These are the activations of a small neural network, seen along a few directions. Each row is one input.
Each table varies a few parts of the input and shows all the possible inputs, shuffled.
Descriptions start from the smaller parts, as in this example, which fits no table here: ring(5) and (point or ring(9) or (values(3) and line(4))).
Shared parts are said once, and a part with two or three values counts as separate values.
(in the rows, 128 means zero)

Other details of the inputs shift rows strongly along two fixed directions, in all tables alike. That doesn't count.

A family of inputs:
x1: [154 120 162 129 135 155 140 112 119 119 115 152 114 151]
x2: [145 168 137  80  96 116 136 138 129 155 159 142 160 113]
x3: [152 123 139  77 110 104 105 112 113 164 157 115 163 132]
x4: [155 106 148 138 143 142 109 122 128 141 139 131 130 155]
x5: [150 151 151 141 137 153 140 142 149 115 126 164 133 141]
x6: [ 37 154 135  73 233 179 136 117 158 141  65   5 125 137]
x7: [111  46  61 202  34  32 137 163  24  34 158 149 177 160]
x8: [148 134 141 152 144 141  94 129 160 118 129 149 141 128]
x9: [150 152 119 128 119 130 146 144 142 158 146 150 125 130]
x10: [143 150 127  92 103 104  91 124 140 157 163 127 168 100]
x11: [149 109 151 119 120 126 113 109 137 144 122 126 155 154]
x12: [152 124 130 125 126 112 122 107 147 129 115 149 101 106]
x13: [139 136 139 133 114 126  98 121 164 138 128 138 159 122]
x14: [ 60  95 106 163  70 106 125 143  79  72 142 133 129 105]
x15: [ 58  94  74 206  88  95 116 181  68  34 155 122 157 124]
x16: [167 124 135 116 130 123 151 109 122 134 109 141 110 146]
x17: [ 61 121  66 170 146 112 124 170 100  86 139  83 127 111]
x18: [ 84 166 107 123 187 155 164 157 139 116 106  90 111 124]
x19: [141 154 149 122 106 138 144 135 153 135 124 153 151 135]
x20: [157 107 153 138 151 141 109 116 133 124 124 136 137 160]
x21: [150 155 148 129 123 137 143 137 156 118 116 157 143 141]
x22: [148 138 138 140 131 125  98 123 167 121 119 143 151 128]
x23: [147 150 146 141 129 154 139 148 144 132 141 158 126 136]
x24: [139 121 158 138 130 144 110 110 145 114 120 160 105 110]
x25: [160 150 121 140 138 137 147 151 140 144 145 153 111 131]
x26: [139 122 126 125 113 121 117 111 137 157 140 146  98  99]
x27: [152 136 114 133 123 109 106 124 159 150 132 133 145 117]
x28: [152 119 158 129 127 157 139 118 114 136 130 147 107 146]
x29: [ 72 173 105  96 217 152 123 129 181 148  85  42 118 105]
x30: [134 137 144  77  90 107 106 106 125 154 154 139 132  82]
x31: [ 74 115 126 127 109 142 153 132  83 109 123 104 126 139]
x32: [136 135 134 140 116 135  93 127 157 148 145 140 148 122]
x33: [170 107 128 137 160 124 117 119 128 137 128 131 122 155]
x34: [154 154 124 121 116 121 152 138 149 147 128 148 137 130]
x35: [ 66  95 105 166  82  93 132 141  84  38 117 133 133 111]
x36: [145 123 161 110 104 140 144 104 123 139 113 142 132 144]
x37: [130 123 156 119 100 129 114 102 148 134 119 150 124 104]
x38: [ 49 101 104 138 129 127 129 145  85 100 128  70 150 146]
x39: [149 137 149  68  94 118 136 108  99 159 148 131 140 122]
x40: [165 119 133 128 136 139 147 121 109 148 134 142  92 140]
x41: [149 119 128 137 132 128 118 119 135 143 140 150  84 100]
x42: [ 74 103  83 138 152 100 142 144  90  84 106  67 138 147]
x43: [137 153 144 128 109 147 138 141 146 146 142 155 140 135]
x44: [158 123 136 109 114 123 152 107 118 151 117 137 118 139]
x45: [154 124 159 117 121 140 143 106 126 122 105 146 124 151]
x46: [158 108 121 125 133 118 116 118 126 167 143 122 129 149]
x47: [167 120 138 128 144 138 148 115 114 131 119 147  99 145]
x48: [136 119 153 138 122 145 110 116 139 131 136 155  99 106]
x49: [ 26 126  84 115 215 151 146 151 102 122 105   8 106 130]
x50: [148 135 109 140 126 118 101 130 153 161 149 135 133 117]
x51: [ 23 166 117  66 206 165 145 112 162 160  74  20  87  76]
x52: [152 120 133 137 140 127 118 113 140 126 125 155  91 105]
x53: [162 155 123 128 133 120 151 140 152 130 120 152 129 136]
x54: [161 134 116 152 154 124 103 132 155 130 133 144 126 123]
x55: [ 89  93  85 156  81  98 163 148  47  87 142 122 123 140]
Each input here is: values(5) and (point or (values(2) and ring(5))).
Question: Changing only the values(5) part turns x16 into x12. The same change can be made to x1. Which row results?
Answer: x24
Question: Change only the values(5) part in x50. List by row number the other rows that result.
Answer: x9, x26, x46, x55

A family of inputs:
x56: [186 166 167  95 107 146 124 119 180 200 153 171 136 119]
x57: [ 86 165 110 105 130 132 119 150 135 145 149  94 159 110]
x58: [197 108 179  99 137 145  98  76 151 186 134 159  98 132]
x59: [142 102 106 190  29  92 138 152  81  86 169 204 134 119]
x60: [ 98 145 117  84 124 117 162 131 116 146 119  90 135 125]
x61: [142 115 102 122 124  91 116 130 107 127 145 115 137 119]
x62: [142 104  85 141  53  54 130 148  66  93 166 151 178 140]
x63: [225 143 173 116 164 161 161 106 152 156 108 181  88 163]
x64: [144  86 109 192  52  71 103 139 100  57 156 204 136 108]
x65: [162 159 167 106 123 154 118  94 191 170 109 161 108  99]
x66: [111  93 121 153 183 148 121 123 125 124 101  81 124 173]
x67: [ 60 130 119  82 136 129 125 125  96 133 125  52 161 133]
x68: [141  82  91 230 100  86 108 158 118  49 130 172 153 154]
x69: [ 36 151 100 113 170 129 108 144 141 101 110  51 141  83]
x70: [115 147 118 120  96 101 104 136 139 114 140 132 176 109]
x71: [192 121 184  93 111 154 123  74 147 194 123 161 105 136]
x72: [100 151 143 144 168 167 158 142 142  78  88 129 106 132]
x73: [159  61 115 164  53  67  96 129  58  85 174 165 165 143]
x74: [183 163 175  91 104 134 114 104 195 179 129 173 144 112]
x75: [ 73 131  90 175 194 154 129 164 144 111 112  76 120 143]
x76: [146  72 137 182  86 119 163 141  47  45 130 180 125 181]
x77: [206 124 133 139 191 142 119 108 179 179 108 132 108 167]
x78: [ 31 131 127  76 138 143 157 129  95 130 106  41 140 129]
x79: [ 47 161 119 141 192 186 180 168 115  84  98  83  95 132]
x80: [ 53 140 103 131 159 145 129 149 124 117 130  87  99  93]
x81: [177 157 147 108 152 144  87 120 180 189 156 139 128 104]
x82: [187 133 147  95 157 133 119  93 160 185 126 144  87 117]
x83: [ 44 142  98  98 151 139 174 130 101 125  93  55  99 108]
Question: Describe the family of inputs behind these rows.
Answer: line(4) and (values(2) or ring(5))
Question: Changing only the line(4) part turns x80 into x58. The same change can be made to x81. Which row results?
Answer: x73
Question: A walk changes only the line(4) part. It starts at x71 and steps to x83. List the rest of the walk in order.
Answer: x59, x65
Question: Change only the values(2) part in x79. List by row number the other rows that result.
Answer: x75
Question: Change only the values(2) part in x76. List by row number the other rows that result.
Answer: x66

A family of inputs:
x84: [ 68 144 125 105 132 144 156 139 108 117 117  89 128 121]
x85: [183 143 172  78 118 139 103  88 162 194 141 152 124 112]
x86: [ 67 143 124 106 131 144 157 139 109 118 116  89 128 122]
x87: [196 155 160 129 153 154 113 116 194 170 124 166 126 139]
x88: [195 155 159 129 152 154 113 116 194 171 124 166 126 139]
x89: [201 131 156 107 153 137  94  99 171 190 139 144 126 136]
x90: [163  72 109 162  39  59 122 132  60  82 164 181 159 146]
x91: [155 104 106 188  40  77 135 158  88  68 165 208 151 130]
x92: [ 63 145 104 115 134 125 125 138 129 122 124  86 126  90]
x93: [ 76 123 112 100 140 123 138 124 104 127 115  71 131 125]
x94: [200 130 155 107 152 137  94  99 171 191 139 144 125 136]
x95: [ 77 147 110 141 165 144 137 154 137  98 110  93 134 128]
x96: [ 86 134 108 133 169 142 145 149 115 111 114  81 129 145]
x97: [ 69 144 126 103 134 143 155 139 107 114 117  90 128 120]
x98: [168  59 120 215  74  96 135 135  69  47 139 209 106 153]
x99: [ 77 123 113  98 142 122 137 124 103 125 115  71 131 124]
x100: [ 70 134 103 135 153 129 115 142 139 115 117  81 135 111]
x101: [188 164 161 110 133 150 124 114 186 179 131 171 116 119]
x102: [ 76 123 112  99 141 123 138 124 103 126 115  71 131 125]
x103: [204 143 171  93 141 148 135 100 157 180 122 155 123 151]
x104: [ 61 133 118  96 123 129 131 126 108 130 125  79 131 103]
x105: [ 79 121 102 124 159 127 122 137 116 125 123  70 132 127]
x106: [ 71 135 104 134 154 129 114 142 138 113 118  81 136 110]
x107: [ 72 135 105 131 156 128 113 142 136 109 118  81 136 109]
x108: [162  71 107 165  36  60 124 132  62  86 163 181 158 147]
x109: [ 63 144 104 116 133 126 126 138 129 123 124  86 126  90]
x110: [206 142 159 118 159 152 119 112 171 180 130 155 122 155]
x111: [163  95 104 206  61  81 123 161  96  58 158 203 161 150]
x112: [ 83 135 118 109 150 138 162 137 103 113 106  82 129 142]
x113: [173  82 104 196  66  79 129 156  73  68 163 191 157 166]
x114: [ 81 110 124 151 177 159 150 128 111  90  90  99  78 132]
x115: [149  82 115 158  23  66 115 133  64  85 174 189 159 124]
x116: [ 70 135 103 134 154 129 115 142 138 114 117  81 136 110]
x117: [ 64 145 105 115 135 125 125 138 128 121 125  86 126  89]
x118: [ 80 121 102 123 160 127 121 137 116 124 123  71 132 126]
x119: [ 82 110 125 150 178 159 149 128 111  88  91  99  78 131]
x120: [ 80 109 123 153 175 159 151 128 112  92  90  99  77 132]
x121: [155  93 121 168  30  81 140 146  66  73 166 200 156 142]
x122: [190 165 163 107 136 150 122 114 184 175 132 172 117 118]
x123: [168  82 112 176  44  76 149 145  62  76 154 192 156 165]
x124: [162  71 107 166  36  60 124 132  63  87 163 181 158 148]
x125: [191 144 157 117 146 139  87 104 193 180 133 154 129 119]
x126: [ 82 134 117 110 148 139 163 137 103 115 106  82 129 142]
x127: [ 78 121 101 126 158 127 123 137 117 127 122  70 131 127]
x128: [187 152 176  92 121 154 131 102 165 187 131 163 121 132]
x129: [188 153 177  89 123 154 129 102 164 184 132 163 121 131]
x130: [197 156 161 126 155 154 111 116 192 167 125 166 127 138]
x131: [ 65 145 106 112 137 125 123 138 127 117 125  87 127  88]
x132: [ 62 133 119  95 124 129 131 125 107 129 125  79 131 103]
x133: [ 85 133 106 135 167 143 146 149 116 114 114  81 129 146]
x134: [ 65 145 106 113 136 125 124 138 128 119 125  87 127  89]
x135: [ 82 134 117 111 148 139 164 137 104 117 106  81 129 143]
x136: [201 118 175 138 165 168 124  91 166 157 106 173  71 142]
x137: [205 141 158 121 157 153 120 112 172 183 129 154 122 156]
x138: [155 104 105 189  40  77 135 158  88  69 164 208 151 130]
x139: [189 165 163 108 135 150 123 114 185 176 132 172 117 118]
x140: [196 155 160 128 154 154 112 116 193 169 124 166 126 139]
x141: [181 142 170  81 114 139 105  88 164 199 140 152 123 113]
x142: [206 142 159 119 158 152 119 112 171 181 129 155 122 155]
x143: [ 70 156 112 122 145 140 148 151 128 106 117  99 124 107]
x144: [ 71 135 105 132 156 128 113 142 137 110 118  81 136 109]
x145: [ 83 134 118 109 149 138 163 137 103 114 106  82 129 142]
x146: [148  82 115 159  22  66 115 133  65  86 174 189 158 124]
x147: [199 130 154 109 150 137  96  99 172 194 138 144 125 137]
x148: [200 117 174 140 164 168 125  91 167 159 106 173  71 143]
x149: [ 64 145 105 114 135 125 124 138 128 120 125  87 126  89]
Question: Changing only one part turns x113 into x110. The same change can be made to x89. Which row results?
Answer: x118
Question: Describe the family of inputs behind these rows.
Answer: line(6) and (point or (values(2) and ring(5)))
Question: Change only the values(2) part in x94. List by row number the other rows that result.
Answer: x96
Question: Change only the ring(5) part in x146. List by row number the other rows that result.
Answer: x102, x118, x125, x149
Question: List by row number the other rows that have the line(6) part in common with x105.
Answer: x84, x91, x93, x106, x117, x126, x132, x136, x140, x142
Question: Change only the values(2) part in x102. List by row number the other rows that result.
Answer: x145
Question: Change only the line(6) part in x119. List by row number the other rows that result.
Answer: x98, x114, x120, x136, x148
Question: Change only the ring(5) part in x109. List by row number the other rows that result.
Answer: x100, x124, x127, x141
